A small network was trained on invented records. Each row is its activation on one of them, seen along a few directions.
After each row come some of the record's fields: BIP, RIVEF, ZIKI, DENUK.
Not every record has every field; a missing one is left out.
The largest differences between rows may come from other fields.
In the rows, 500 means zero.
Strong random noise was added to every row along 19 fixed directions; ignore it. To show where, here is one row again and again, with new noise each time:
[610 612 696 492 616 443 438 332 650 827 433 698 393 410 430 422 635 597
 255 312 409 684 289 415 652 480 585 510 438 582 498 498 545 352]
[701 502 495 415 740 428 418 477 682 631 607 469 649 244 874 543 600 589
 262 581 529 441 480 535 429 348 391 351 609 422 464 684 519 632]
[556 527 781 497 722 645 423 390 394 531 525 649 475 338 600 599 726 557
 453 473 419 364 515 263 602 532 568 462 455 390 516 485 562 388]
[483 340 456 420 290 539 478 433 601 695 416 341 664 527 545 625 378 536
 606 488 499 587 590 686 524 554 453 388 550 296 508 578 480 599]
[542 596 473 652 667 494 424 543 520 471 433 608 444 565 640 494 593 610
 517 502 641 500 644 527 497 384 598 507 460 359 552 544 528 410]
[432 595 531 459 495 313 450 571 302 538 391 579 454 598 373 468 404 485
 555 450 596 416 359 455 677 518 524 434 467 630 772 289 585 470]
[440 503 581 459 525 582 307 465 560 430 283 559 324 559 396 495 439 640
 571 546 468 589 525 456 472 495 522 444 427 505 587 609 596 394]
[597 385 636 344 418 570 519 706 387 427 586 324 532 424 299 473 486 454
 727 694 592 367 260 511 611 506 476 407 561 648 590 425 648 543]
[614 483 359 435 419 513 325 486 441 348 503 476 393 491 528 487 565 451
 382 620 335 333 537 557 309 291 634 581 534 482 608 576 391 458]
[422 537 707 349 415 708 330 481 532 397 296 550 339 522 369 461 410 624
 415 620 285 662 602 675 264 524 429 431 440 537 538 593 572 382]
[471 457 611 626 558 651 753 583 429 519 652 343 575 313 525 573 550 489
 554 564 489 437 479 670 616 567 352 512 415 485 534 360 568 369]
[669 358 323 551 216 431 536 403 476 651 384 432 472 503 456 467 428 564
 467 542 526 626 488 580 340 530 587 620 558 420 504 586 483 589]
[480 439 495 520 534 581 426 506 557 438 556 563 453 588 537 470 566 486
 567 435 380 501 605 512 302 468 516 471 497 385 573 583 384 328]
[571 486 609 630 522 434 778 638 493 517 490 528 408 565 349 172 678 424
 494 501 439 516 353 631 552 492 497 394 417 608 578 574 559 520]
[322 597 523 374 445 619 433 550 581 561 533 406 493 490 590 660 470 554
 414 478 433 471 525 533 638 416 484 618 283 517 505 371 411 397]
[664 365 725 451 733 626 586 538 627 667 630 502 632 370 478 431 638 469
 548 461 699 450 306 504 561 543 405 259 690 447 431 601 595 632]
[579 642 608 497 614 589 481 531 348 564 381 445 510 597 292 652 624 431
 453 426 701 369 354 411 650 641 549 485 506 500 471 364 589 469]
[462 771 591 412 482 274 473 354 227 392 267 622 519 730 473 464 492 370
 317 492 295 505 486 423 471 704 520 382 387 559 495 407 507 689]
[503 617 526 421 243 405 562 426 334 484 533 445 586 588 481 534 474 489
 501 583 404 570 519 570 463 597 540 545 412 519 447 375 488 614]
[428 496 488 577 365 497 644 579 446 548 474 624 257 482 450 263 509 619
 465 524 368 584 495 535 520 486 601 573 328 603 664 577 505 619]
[366 706 514 594 437 529 601 567 408 356 417 299 443 621 392 629 616 592
 532 603 561 406 606 627 593 492 436 524 249 529 561 434 611 340]

[448 564 415 596 676 370 586 513 526 578 480 564 447 477 516 439 430 469
 372 371 464 587 428 487 461 611 380 486 476 613 582 466 473 458]
BIP=goz RIVEF=rupat ZIKI=ruf
[551 745 610 449 512 514 444 618 525 439 810 609 433 589 296 419 667 544
 691 497 540 575 416 497 636 471 725 410 539 655 471 536 568 599]
BIP=mik RIVEF=pide ZIKI=vike DENUK=deleg
[514 408 357 550 417 385 451 456 356 522 471 607 493 448 671 535 320 532
 587 524 630 509 508 298 547 484 632 713 499 455 521 338 467 571]
BIP=goz RIVEF=pide ZIKI=ruf DENUK=deleg
[468 613 312 567 424 369 392 268 558 455 499 644 332 565 435 436 464 613
 416 467 464 634 570 499 357 393 621 647 500 572 503 565 435 511]
BIP=goz RIVEF=rubu ZIKI=vike
[390 283 431 389 359 474 486 283 562 598 388 282 610 448 474 659 454 462
 496 453 454 314 517 505 563 487 322 388 522 403 617 557 480 498]
BIP=goz RIVEF=rit ZIKI=ruf
[469 306 507 693 549 746 706 568 542 330 538 412 361 290 453 423 427 602
 739 701 539 570 495 494 553 578 474 605 428 544 405 613 632 577]
RIVEF=rit ZIKI=vike
[545 756 709 533 605 697 447 424 425 381 667 546 507 392 531 642 670 578
 478 625 503 505 564 521 652 471 635 601 426 496 303 368 585 476]
BIP=goz RIVEF=rit ZIKI=vike DENUK=deleg
[592 619 455 586 533 640 359 341 512 529 410 400 456 329 533 826 443 595
 476 529 239 735 539 460 548 715 597 595 454 416 376 569 555 340]
RIVEF=rubu ZIKI=ruf DENUK=komu
[365 306 634 403 311 545 454 526 442 722 496 635 534 408 675 503 541 490
 409 353 347 305 690 565 587 272 546 528 477 333 776 382 358 290]
BIP=goz RIVEF=pide ZIKI=vike DENUK=deleg
[578 526 792 394 391 448 439 352 350 481 592 579 606 477 427 527 609 370
 560 488 171 530 429 477 560 533 579 475 471 492 517 306 493 210]
BIP=mik RIVEF=zelez ZIKI=ruf
[614 409 617 539 590 495 478 301 547 397 722 690 557 468 565 357 615 444
 667 502 356 567 548 442 396 496 594 370 657 402 411 623 461 576]
BIP=goz RIVEF=rit ZIKI=vike DENUK=deleg
[478 489 617 267 533 470 308 548 529 545 396 511 587 504 624 559 365 421
 423 497 410 519 411 397 587 441 505 549 461 540 444 339 437 413]
BIP=mik RIVEF=rupat ZIKI=vike
[699 555 543 516 629 456 499 653 594 557 667 540 553 519 510 403 561 534
 602 536 831 577 347 514 532 386 587 516 614 533 408 445 554 503]
BIP=mik RIVEF=suros ZIKI=ruf
[620 357 405 521 534 426 620 452 361 513 582 526 520 423 505 436 539 461
 450 481 487 428 463 302 241 695 419 470 651 518 508 621 479 708]
BIP=mik RIVEF=rupat ZIKI=vike
[573 422 436 515 556 564 566 632 357 570 752 392 614 351 547 646 605 444
 546 467 566 275 472 465 476 559 440 507 613 450 629 411 463 450]
BIP=goz RIVEF=zelez ZIKI=ruf
[362 664 439 222 465 465 240 469 523 487 543 465 502 690 267 685 370 504
 520 375 493 534 398 351 381 722 402 337 564 666 546 521 474 604]
BIP=mik RIVEF=zelez ZIKI=vike DENUK=deleg
[509 358 670 563 652 403 558 706 280 420 414 636 562 508 615 388 454 460
 722 525 536 455 544 360 437 639 381 323 553 453 683 426 623 380]
BIP=goz RIVEF=pide ZIKI=ruf DENUK=deleg
[570 749 573 602 499 679 589 575 491 598 571 512 568 679 363 591 621 530
 542 433 708 688 583 640 527 655 645 577 514 413 247 432 519 568]
RIVEF=pide ZIKI=vike
[642 439 689 425 657 502 472 502 440 578 563 555 606 320 384 431 478 312
 395 490 495 375 275 695 600 380 421 399 732 610 603 280 558 350]
BIP=goz RIVEF=pide ZIKI=vike
[514 647 656 446 576 353 495 657 334 385 573 672 608 641 667 365 627 391
 543 532 463 428 613 465 513 424 610 445 461 478 502 353 447 528]
BIP=goz RIVEF=rupat ZIKI=ruf
[592 521 573 483 514 445 439 573 391 634 580 686 476 530 403 426 498 466
 581 354 422 609 427 460 426 632 586 424 639 521 661 448 491 408]
BIP=goz RIVEF=pide ZIKI=ruf
[336 473 359 546 552 320 454 233 478 263 575 594 449 514 670 429 391 561
 612 570 350 479 615 400 325 472 411 401 454 481 650 604 451 569]
BIP=mik RIVEF=rit ZIKI=ruf
[505 608 508 481 501 469 419 477 465 366 637 538 448 408 522 471 484 598
 563 660 480 531 488 521 506 400 537 550 466 609 535 444 565 468]
BIP=goz RIVEF=rubu ZIKI=ruf
[448 524 348 590 441 769 541 704 517 631 843 497 461 404 486 610 532 565
 507 399 516 469 641 767 475 421 582 682 562 437 646 398 355 379]
RIVEF=suros ZIKI=vike
[583 437 534 669 613 550 496 744 429 557 335 568 317 586 320 446 518 534
 661 399 646 568 390 338 546 617 575 589 466 514 643 441 596 163]
BIP=mik RIVEF=suros ZIKI=ruf
[451 474 557 443 461 446 345 477 448 421 578 598 555 594 581 550 471 559
 700 474 564 488 621 366 400 478 537 474 539 416 554 438 483 378]
BIP=mik RIVEF=rit ZIKI=vike DENUK=deleg
[524 485 362 604 603 485 486 373 540 427 413 470 480 416 470 541 251 425
 415 514 577 586 372 591 510 523 404 581 560 565 441 411 524 475]
BIP=mik RIVEF=pide ZIKI=vike DENUK=komu
[553 505 417 432 485 374 349 646 465 562 377 425 495 566 515 613 490 594
 608 503 525 528 496 232 554 594 553 525 447 532 554 543 562 448]
BIP=mik RIVEF=rupat ZIKI=vike
[558 446 558 579 713 480 482 350 530 460 404 618 461 451 468 374 546 438
 439 479 461 432 519 589 380 467 454 264 686 428 588 681 556 548]
RIVEF=pide ZIKI=ruf
[580 668 419 524 668 435 430 591 406 527 275 532 447 408 715 501 490 526
 175 617 557 387 515 568 655 365 587 531 459 517 527 489 573 724]
BIP=mik RIVEF=rit ZIKI=ruf DENUK=deleg
[429 540 424 553 519 615 584 502 405 449 671 494 383 439 436 510 555 503
 374 466 517 359 489 548 315 484 431 623 492 577 615 414 417 420]
BIP=goz RIVEF=rit ZIKI=ruf
[490 488 538 488 490 488 518 315 545 609 462 577 428 421 368 429 418 517
 472 461 474 596 376 507 560 558 531 438 568 563 505 561 552 668]
RIVEF=pide ZIKI=ruf
[475 445 337 639 233 642 582 659 305 511 469 458 381 549 388 547 435 573
 526 497 619 479 728 732 268 542 585 636 586 397 664 506 474 449]
BIP=mik RIVEF=rubu ZIKI=vike DENUK=deleg
[635 538 324 604 507 519 535 431 522 600 608 326 465 324 438 680 576 623
 410 521 663 444 444 485 459 519 492 593 596 543 503 567 570 498]
RIVEF=rit ZIKI=vike DENUK=deleg
[502 332 512 316 723 645 320 705 723 628 414 350 591 428 458 589 248 376
 488 441 664 479 306 648 461 450 308 377 728 537 559 433 470 339]
RIVEF=rupat ZIKI=ruf
[611 472 393 448 626 413 391 709 397 450 394 406 532 422 590 511 355 360
 520 614 316 437 359 494 668 545 524 431 527 589 617 472 536 586]
BIP=mik RIVEF=rit ZIKI=vike

Which values does each new row have?
[217 418 646 601 640 442 646 312 378 261 429 626 503 484 466 398 305 363
 485 472 490 398 547 597 401 505 215 424 499 569 645 258 515 300]
RIVEF=rupat ZIKI=vike DENUK=deleg
[276 681 510 471 637 582 472 273 660 221 622 588 259 470 360 365 572 503
 301 561 383 375 446 580 505 221 455 539 364 753 485 544 446 493]
BIP=goz RIVEF=pide ZIKI=vike
[622 486 462 754 480 685 598 351 477 656 558 447 596 325 412 621 441 481
 629 544 536 630 568 852 787 523 697 590 642 325 376 392 567 552]
RIVEF=pide ZIKI=vike
[523 371 485 539 444 501 507 568 489 538 420 610 377 323 627 337 355 610
 428 604 492 558 521 561 485 386 547 587 494 541 598 525 541 540]
BIP=mik RIVEF=rit ZIKI=vike DENUK=deleg
[558 539 426 393 342 389 344 242 393 430 519 545 409 462 350 492 500 348
 403 551 285 360 359 467 667 287 788 670 533 633 513 363 391 563]
BIP=goz RIVEF=rupat ZIKI=vike
[555 663 315 667 667 565 505 468 616 251 656 345 506 583 532 611 625 429
 607 580 371 535 549 548 530 527 580 535 405 465 287 622 436 515]
BIP=mik RIVEF=rit ZIKI=vike
[488 638 708 483 510 686 515 425 394 586 562 655 346 467 231 470 677 511
 397 440 564 417 363 416 730 466 706 627 465 606 471 332 546 545]
RIVEF=suros ZIKI=ruf DENUK=deleg
[528 523 373 562 569 507 583 433 500 466 453 437 505 443 604 581 466 461
 355 490 475 517 475 374 456 677 415 537 455 496 346 607 470 692]
BIP=goz RIVEF=pide ZIKI=vike DENUK=komu
[465 560 449 361 485 615 438 564 607 599 295 256 524 422 407 662 411 559
 370 588 485 485 457 648 687 571 409 377 475 573 479 635 616 700]
RIVEF=rit ZIKI=vike
[568 324 538 646 447 732 739 677 469 479 736 310 444 460 339 548 754 496
 796 498 632 388 412 284 528 590 538 682 406 478 431 502 505 279]
BIP=goz RIVEF=pide ZIKI=ruf
[475 678 598 467 333 463 482 539 439 389 532 568 456 720 376 436 556 629
 633 576 853 538 490 462 551 346 653 651 389 569 397 319 575 486]
BIP=mik RIVEF=rit ZIKI=ruf DENUK=komu
[474 571 652 403 324 508 464 248 332 588 527 578 498 423 351 619 524 613
 347 459 594 417 550 540 331 499 454 534 614 496 598 345 558 380]
RIVEF=suros ZIKI=ruf
[515 393 519 558 403 453 610 475 549 518 419 411 585 459 592 474 379 549
 538 581 419 692 577 646 411 563 337 477 463 434 449 511 553 415]
BIP=mik RIVEF=suros ZIKI=ruf DENUK=komu
[350 603 502 425 534 319 457 452 486 566 542 697 521 616 457 379 368 429
 548 361 506 548 442 488 650 491 588 416 554 601 568 385 441 706]
RIVEF=rubu ZIKI=vike
[299 635 466 546 610 585 427 482 481 261 532 585 315 746 258 449 543 323
 496 349 420 372 499 521 385 409 567 574 472 590 571 392 331 236]
RIVEF=rubu ZIKI=vike
[654 428 484 675 723 309 363 437 582 247 396 610 464 605 567 340 602 480
 674 552 466 529 565 412 344 356 511 418 556 434 536 635 558 181]
BIP=goz RIVEF=rit ZIKI=vike
[574 552 495 653 421 148 759 455 437 680 643 518 576 512 450 390 614 627
 495 390 646 574 464 528 318 563 337 443 549 600 656 445 597 327]
RIVEF=rit ZIKI=vike
[626 443 391 493 488 250 431 352 451 414 253 477 588 434 596 411 279 388
 430 699 463 495 434 661 609 377 502 427 608 522 493 495 588 731]
BIP=goz RIVEF=pide ZIKI=vike
